Each row has a name. Each piece below is followed by the name of the row it came from. Each question is about the rows just above it.

[168 116 117 115 139 100 142 110 102 142 124 116  97 193 140 173 124 169
 153 103 156 103] = (91)
[158  98  94  91 124 101 117 114 108 180 128 174  78 186 121 173 104 150
 196 108 130  90] = (66)
[156 141 152 142 136 101 134 125  80  83 121  75 106 175 142 155 148 158
  96  97 153 129] = (127)
Which row holds [193 140]? -> (91)
The row with [114 108 180 128 174  78] is -> (66)

[ 67 135 111 147 152 130 145 119 128  99 135 181 118 118  84 155 180 107
 133 181 148  92 133  74 144 162 127 196  90 142  98 131 169 111 144 134
 140 129 106 102 148 130 116 129 117 140 115] : (62)
[ 98 131 167 147 152 130 145 119 128  99 135 181 118 118  84 155 180 107
 133 181 148  92 133  74 144 162 127 196  90 142  98 131 169 111 144 134
 140 129 106 102 148 130 116 129 117 146 112] : (92)
[ 65 137 109 146 158 125 146 123 120  93 131 181 121 117  83 156 175 101
 129 178 151  86 137  71 140 157 123 195  86 137 100 136 166 116 141 132
 141 128 109  96 147 136 112 134 124 133 118] : (99)
find: [ 67 135 111 147 152 130 145 119 128  99 135 181 118 118  84 155 180 107
 133 181 148  92 133  74 144 162 127 196  90 142  98 131 169 111 144 134
 140 129 106 102 148 130 116 129 117 140 115] -> (62)

[115 139  96 152 195 156 152 137 123 138]  (106)
[108 115 155  92 143  98 105  99 116 139]  (124)
[165 115  86 113 131 114 168 162 113 113]  (15)
[157 121 112 109 157 135 160 166  97 123]  (188)
[139 154  92 114 108 138 151 161 163 138]  (55)
[108 115 155  92 143  98 105 127 116 139]  (95)
[ 98 153 154 130 109 143  93 125 152 121]  (183)
[108 115 155  92 143  98 105  99 104 148]  (114)
[127 129  96 152 195 156 152 155  70 138]  (13)
The row with [114 108 138 151 161] is -> (55)
find: [108 115 155  92 143  98 105 127 116 139] -> (95)
find: [109 157 135 160 166  97 123] -> (188)

[122 122 145 135 104 174 127 109 115 146 161 128 121 131 128 141 105 142
 140 128 124 126 113 111 132 149 129 122 162 145 148 110 193 119 140 136
 137 144 123 104  72 160 108 164 150 147 102 128 113 138 141 126 108 132
 162 148 118 136] -> (8)
[106 116 129 119 150 115 143 143 147  97  91 132 141 139 108 153 117 157
 118 127 161  87 126 112 157  89  99 140 134  97 127 139 144 137 150 156
 142  80 160 104 123  72  92 117 142 109 103 101 173 125 135 100  68 161
  99 148  84 136] -> (104)
[120 121 144 135 105 175 127 109 117 146 158 130 121 130 127 142 104 145
 139 129 128 125 113 108 135 149 128 122 162 144 148 109 195 123 141 137
 135 141 136 101 131 103 107 166 152 148 103 128 116 138 143 125 103 137
 162 151 118 137] -> (97)
Where do [104 123  72  92 117 142 109 103 101 173] appear? -> (104)
find: [146 161] -> (8)
find: [160 104 123  72] -> (104)
find: [131 128 141 105 142 140 128 124 126 113] -> (8)

[117 133 116 130] = (178)
[111 138  59 104] = (116)
[155  87 146 114] = (137)
[121 124 140 116] = (141)
[119 147 104 120] = (14)
[128 110 173 100] = (162)
[127 172 140 107] = (2)
[157  88 127 118] = (61)
[155  87 108 136] = (146)
find: [127 172 140] -> (2)
Which row holds [133 116 130]? -> (178)
Which row holds [138  59]? -> (116)
The row with [155  87 108 136] is -> (146)
[124 140 116] is in which row? -> (141)
The row with [117 133] is -> (178)
find: [172 140] -> (2)

[111 158 117 118 119 106 142 109  66  87 112] -> (41)
[106 127 113 154 159  91 146 169 138 124 115] -> (47)
[ 93 139 146 154 113  91 159 147 125 100 136] -> (59)
[117 106 119 142 158 111 118 159 134 115 154] -> (77)
[ 93 139 166 114 159 161 114 147 125 142 114] -> (80)
Where do [127 113 154] appear? -> (47)
[111 158 117 118 119 106 142] is in which row? -> (41)
find: [127 113 154 159  91 146 169] -> (47)
Which row holds [119 106 142 109  66  87]? -> (41)
[139 166 114 159 161 114] is in which row? -> (80)
Which row holds [113 154 159  91 146]? -> (47)

[133 187 155 159 113] : (88)
[128 107 102 148 109] : (31)
[140  89  96 142 101] : (100)
[133 187 140  91 155] : (136)
Where do [ 96 142] appear? -> (100)
The row with [140  91] is -> (136)
Which row holds [133 187 155 159 113]? -> (88)

[132 135 143 156 147 116 135 121 143 131 144 123 106 124 107 144 133 162
 127 134 115 143 120 138 127 139 176 119 127 135 150 140 122  75 156 131
 152 117 117 159 129 142 148 105] -> (82)
[140 124  75 157 124 158 141 137 122 146 138 152 148 153 126 109 155 113
 107 142  95 133 131 159 108  89 111 152 126 123 157 123 149 181 113 136
 137 140 103 111 126 107 101 118] -> (52)
[108 129 145 142 104 152 108 118 132 136 131 138 146 137 119 119  78 120
 140 123 106 117 123 142 132 138 172 135 119 100  95 122 128 170 145 114
 123 150 146 107  93 143 106 122] -> (43)
[124 129 108 130 138 137 137 148 115 131 144 129  75 130 111 140 118 130
 134 140 153 145 112 104 115 116 139 133  91 112 129 161 121 107 128 135
 136 124 149 134  92 122 150 173] -> (113)
find: [132 135 143 156 147 116 135 121 143 131 144 123 106 124 107 144 133 162
 127 134 115 143 120 138 127 139 176 119 127 135 150 140 122  75 156 131
 152 117 117 159 129 142 148 105] -> (82)
Where do [157 124 158 141 137] appear? -> (52)
Which row holds [155 113 107]? -> (52)
find: [113 107 142  95 133 131 159 108  89 111] -> (52)
Where do [140 122  75] appear? -> (82)

[126 141 113 110 190 107 128 141 124 112 118]  (57)
[102 141 195 167 128 190 107 141 126 124 141]  (12)
[150 145  89 150 146 151 119 134 136 142 135]  (4)
find: [124 141] -> (12)
[128 190 107 141] is in which row? -> (12)
find: [128 190] -> (12)
find: [110 190 107 128 141 124 112 118] -> (57)
find: [113 110 190] -> (57)
The row with [136 142] is -> (4)

[148 128 118 129 137 141 167 138 127 114 138 118  53]  (34)
[119 128 122  83 128 129 117 118 136 104 106 132 138]  (140)
[148 128 118 129 128 141 167 138 127 114 138 118  53]  (165)
[142 127 138 136 126 132 139 127 138  53 114 138 118]  (110)
[126 129 125 133 121 141 123 107 128 130 133 153 152]  (128)
[137 129 128 129 129 126 103 116 111 135 104 153 161]  (71)
[ 97 125 125 130 122 109 134 140 140 171 120 119 157]  (151)
Where do [127 138 136 126 132 139 127 138  53 114] appear? -> (110)
find: [148 128 118 129 137 141 167 138 127 114 138 118  53] -> (34)
Which row holds [133 121 141 123 107 128 130]? -> (128)
Where do [136 104] appear? -> (140)

[196  68  97 141 110 139 135 140 113 120 138 115  59 114]  (76)
[143 106  82 142  99 161 167  98 118 135  87 149  99 132]  (109)
[106  82 142  99 162 141 140 113 110 135 113 148 117 106]  (105)
[ 99 162 141 140 113 110 135] is in which row? -> (105)
The row with [106  82 142  99 161] is -> (109)

[178 130 115  64] = (152)
[118 134 115 117] = (187)
[111  69  81 146] = (9)
[111  69  81 147] = (49)
[102 201 181 138] = (201)
[124 149  78 134] = (208)
[107 144 166 123] = (20)
[111  69 118 141] = (191)
[121 154  82  59] = (189)
[140 131 130 114] = (156)
[157 135 127  82] = (129)
[151  76  64 168] = (6)
find: [178 130] -> (152)
Where do [111  69  81 146] appear? -> (9)

[ 90 180 162 144  70 121 123]  (30)
[105 100  96  81 179 166 129]  (44)
[185 125 148 138  90  98 122]  (120)
[138 128 107 151 150 123 120]  (24)
[151 120 108 160 158 114 115]  (149)
[185 131 145 108 108 114 142]  (125)
[ 83 171 148 153  75 128 120]  (161)
find: [185 131 145] -> (125)
Where do [185 131 145 108] appear? -> (125)
find: [138 128] -> (24)
[125 148 138  90  98 122] is in which row? -> (120)
Where do [145 108 108 114 142] appear? -> (125)

[162 185  68  83]  (64)
[ 68 162 185  99]  (175)
[131 111 132 100]  (27)
[119 119 167 158]  (94)
[162 185  68  91]  (167)
[121 129  78  65]  (172)
[185 171 162 164]  (158)
[162 185 171  83]  (89)
find: [162 185 171] -> (89)
[162 185  68  83] is in which row? -> (64)
find: [162 185  68  91] -> (167)
find: [185 171 162 164] -> (158)
find: [167 158] -> (94)
find: [ 68 162 185] -> (175)
find: [119 167 158] -> (94)

